A small network was shown many inputs. Here are its activations along a few directions, one row for each input.
In each table, some parts of the input vary, and every possible input appears once, in random order.
Descriptions start from the smaller parts, as in this example, which fits no table here: one of 5 places around a ring, together with either a single point or one of 9 places around a ring or (one of 2 separate values, together with one of 6 places along a line).
Shared parts are said once, and a part with two or three values counts as separate values.

Other details of the inputs vary at random and push rows far along two fixed directions, the same in every table; ignore that.

A family of inputs:
r1: [  0  23  39 -23 -25 -32  49   1  -9  15  -7 -20]
r2: [  0  42 -37 -33   8   7   5 -16   1 -58 -26  37]
r3: [ 22   4  38  -4 -12 -46  22  24   3  56  20 -10]
r4: [-11   3  31  -4 -27 -42  25  11   6  31  15 -20]
r5: [ 11  19 -47 -28  16   4  -6   4   9 -35 -17  46]
r6: [  4  -6   2 -13  -2 -12   0   7   9  32  12   0]
r7: [ 18  20 -47 -31  27   8  -5   0   8 -28 -23  35]
r8: [-12 -66   6  37 -10  75 -39 -23   1  14   1   4]
r9: [  0   6  25 -22 -26 -48  29  20   6  46  22  -1]
r10: [  5   3  47  15 -25 -49  21  20   4  37  20 -19]
r11: [  1  19 -41 -13  16   7  -7  -5   9 -50 -24  29]
r12: [ 11  29 -45 -34  36   3 -20  -4  14 -28 -10  22]
r13: [  0   9  12  28  19  -2   3   1 -30   1  11 -49]
r14: [  5 -60   9  58  13  51 -61  -5  13  17  17  -9]
r15: [  4  14  42 -22 -22 -26  51   3  -9  32  -2 -22]
r16: [  6  30 -35 -37   3  10   4  -9   1 -35 -16  47]
r17: [-15 -69   8  54  -3  59 -42 -12   9  -1  -4 -17]
r18: [ -3  31 -47  -7  42  22   5 -15 -28 -58 -25 -19]
r19: [  3   3  15  12 -13 -26  -4  15   7  11  14  15]
r20: [ 13   3  20  13   2 -20  -8  10   7  10   8 -11]
r21: [ -9 -77   5  54   4  68 -44 -11   9  11   0 -15]
r22: [-10  27  32  -9  -7 -18  60 -10 -43   8  -4 -55]
r23: [ 22  25 -39 -16  22  -7 -27   8  14 -25   2  49]
r24: [-14   1  30  -6 -32 -42  24  16   4  35  18  -4]
r25: [ -4  37 -37 -32   1   7   4 -13  -1 -52 -22  49]
r26: [ -5   0  10  -5  -3 -15  -2   2   8  12   6 -16]
r27: [-25 -77   5  61 -19  59 -43  -8   8   2   4   7]
r28: [-17   7  -1  10  15   4   7  -8 -28   0   8 -52]
Each input here is: one of 4 places along a line, together with either a single point or one of 6 places around a ring.
- Changing only the place on the line of 4 turns r20 into r26. The same change can be made to r23. Which row results? => r9
- Which other rows does r2 become when the place on the line of 4 takes its other values? List them by row number. => r4, r10, r11
- Which other rows does r7 become when the place on the ring of 6 takes its other values? List them by row number. => r5, r11, r17, r21, r27

A family of inputs:
r29: [-33 -54  66  40 -59   9  -2  -6  -6  57  42 -30]
r30: [-34 -55  52  57 -36  13  29  -6 -37  36  21 -70]
r31: [ -3  46 -59 -38  10 -27   1  13   6 -54 -14  65]
r32: [ -5   3  72 -29 -38 -48  69   8  -3  66  -7 -36]
r33: [ -7 -54  13  15 -28  16 -16   3  36  22   0  17]
r34: [ -9 -66  51  50 -29 -19 -25  26  27  74  40 -33]
r35: [ 40  64 -54 -74  23  -3  21  -7   4 -46 -30  69]
r36: [  0 -50 -21  54  38  65 -51 -10 -14 -11  10 -37]
r37: [ 17  -8 -42  10  28  -3 -41  18  20  -9   5  31]
r38: [ 13  12 -53   1  61  35 -47  -8  -3 -28 -12  18]
r39: [ 26  44  11 -38   6 -55  13  13   6  27  22  -5]
r40: [-17  29 -20 -13   9   3  13  -8 -21 -19 -13  13]
r41: [-15 -29  12  25 -26  27 -13  -9 -16  13  21   9]
r42: [ 15 -45 -23  44  24  62 -74 -12   3   6  23  12]
r43: [  5   0 -40 -17  31  52 -16 -18   1 -34 -36  36]
r44: [ 13 -11 -16 -12  -9   2   8  13  23   1 -14  43]
r45: [-42 -37 -21  37   6  69 -54 -32   2 -24  -1   2]
r46: [ 21  31  22 -56 -23 -34  43   0  10  18  -3  17]
r47: [ 19  51  42   6 -11 -56  26  13   5 -23 -11  -4]
r48: [-26 -10 -43   3  -4  16 -47  -4  23 -43   0  45]
r49: [-10 -45 -22  48  36  63 -61 -17   2 -16  12 -42]
r50: [ 22  54 -33 -58  21 -14  51   0 -21 -43 -40   3]
r51: [ 27  46  39  13  -8 -53  38  20 -11 -18 -12   3]
r52: [ -2   4  63 -22 -41 -46  77   9 -16  46  -6 -67]
r53: [  9  45   9 -33  23 -51  20  11   1  24   2 -23]
r54: [-23  34  -5 -14  -6 -23  37 -11 -19 -24  -2 -35]
- Changing only one part turns r45 into r40. The same change can be made to r46. Which row results? => r35
- What do these inputs look like to the network? => one of 2 separate values, together with either a single point or (one of 3 separate values, together with one of 4 places along a line)
- Which other rows does r45 become when the place on the line of 4 takes its other values? List them by row number. => r29, r48, r54
- Which other rows does r43 become when the choice among 3 separate values takes its other values? List them by row number. => r38, r40

A family of inputs:
r55: [-21  12  51  18 -24 -31  53   1 -34  14   3 -60]
r56: [ 28  34 -29 -30  21  -7   5   6   8 -26 -20  43]
r57: [-24 -88 -10  52  -9  92 -66 -21   6  10  14  16]
r58: [ 19  46 -30 -31  38   4  22 -12 -23 -47 -34 -10]
r59: [-24 -18  57  12 -28  -4  53  -6 -35  53  11 -73]
r60: [ -8 -16  68  35 -41 -38  16  16  -2  52  34 -33]
r61: [ -9 -91   0  56  -8  86 -57 -21  26  -1  -8  16]
r62: [ -1  22  30 -32  -9 -69  47  27  -3  59  24 -38]
r63: [-19 -61 -24  65  -1  74 -76 -18  10 -33   6  31]
r64: [ -2  25 -40 -55  -1  -1  10 -10  11 -26 -23  43]
r65: [ 12  40 -36 -41  21  -7  -6  -9   2 -16  -1  30]
r66: [ -8  35 -27 -29  -4 -14   3   4  13 -49 -23  46]
r67: [-11 -22  51  36 -27 -52  15  22  -1  53  36 -50]
r68: [ 31  37 -37 -29  43 -22  -9  17  13 -21  -7   9]
r69: [ 36  42 -25 -29  30 -12  -8   4   9 -23 -12  30]
- Changing only one part turns r62 into r68. The same change can be made to r59. Which row results? => r58
- What do these inputs look like to the network? => one of 3 separate values, together with either a single point or one of 4 places along a line
- Which other rows does r64 become when the choice among 3 separate values takes its other values? List them by row number. => r61, r66
- Which other rows agree with r67 in the choice among 3 separate values? List them by row number. => r55, r60, r63, r66

A family of inputs:
r70: [ -4 -35  17  14 -15   6  -5   5   8  35  13  -8]
r71: [  4  45 -55 -36  22   0  -8  -7   2 -55 -16  40]
r72: [ 15  42   6 -37   2 -53  32  17  -1  19   6   2]
r73: [ 10  43  13 -33 -15 -50  48  12  -6   0  -5   6]
r74: [ 12   0  19   1  -4 -17   7  11   2  24   7  -4]
r75: [ -6 -32  28  16 -23  12   1  -2   4  25   3  -4]
r76: [  3 -36  24  17 -16   8  -3   6   8  31   6  -5]
r77: [ 18  49 -50 -29  36  -5 -16  -2   8 -57 -19  34]
r78: [-13 -31  22  12 -22  11  -1  -2   4  29  10  -7]
r79: [ -9 -25  21  25 -10   0 -11   3   2  23  18 -22]
r80: [-10 -25  28  33 -16   3  -2   3  -2  13   7 -14]
r81: [-14 -21 -43  21  35  71 -44 -29 -13 -43 -12  -9]
r82: [-15 -23 -41  29  21  51 -57 -18   6 -41  -5  20]
r83: [ 10  49  12 -32   6 -37  58   2 -24  -3 -14 -30]
- Changing only one part turns r71 into r73. The same change can be made to r82. Which row results? => r80
- What do these inputs look like to the network? => one of 2 separate values, together with either a single point or one of 6 places around a ring
- Which other rows does r70 become when the choice among 2 separate values takes its other values? List them by row number. => r76
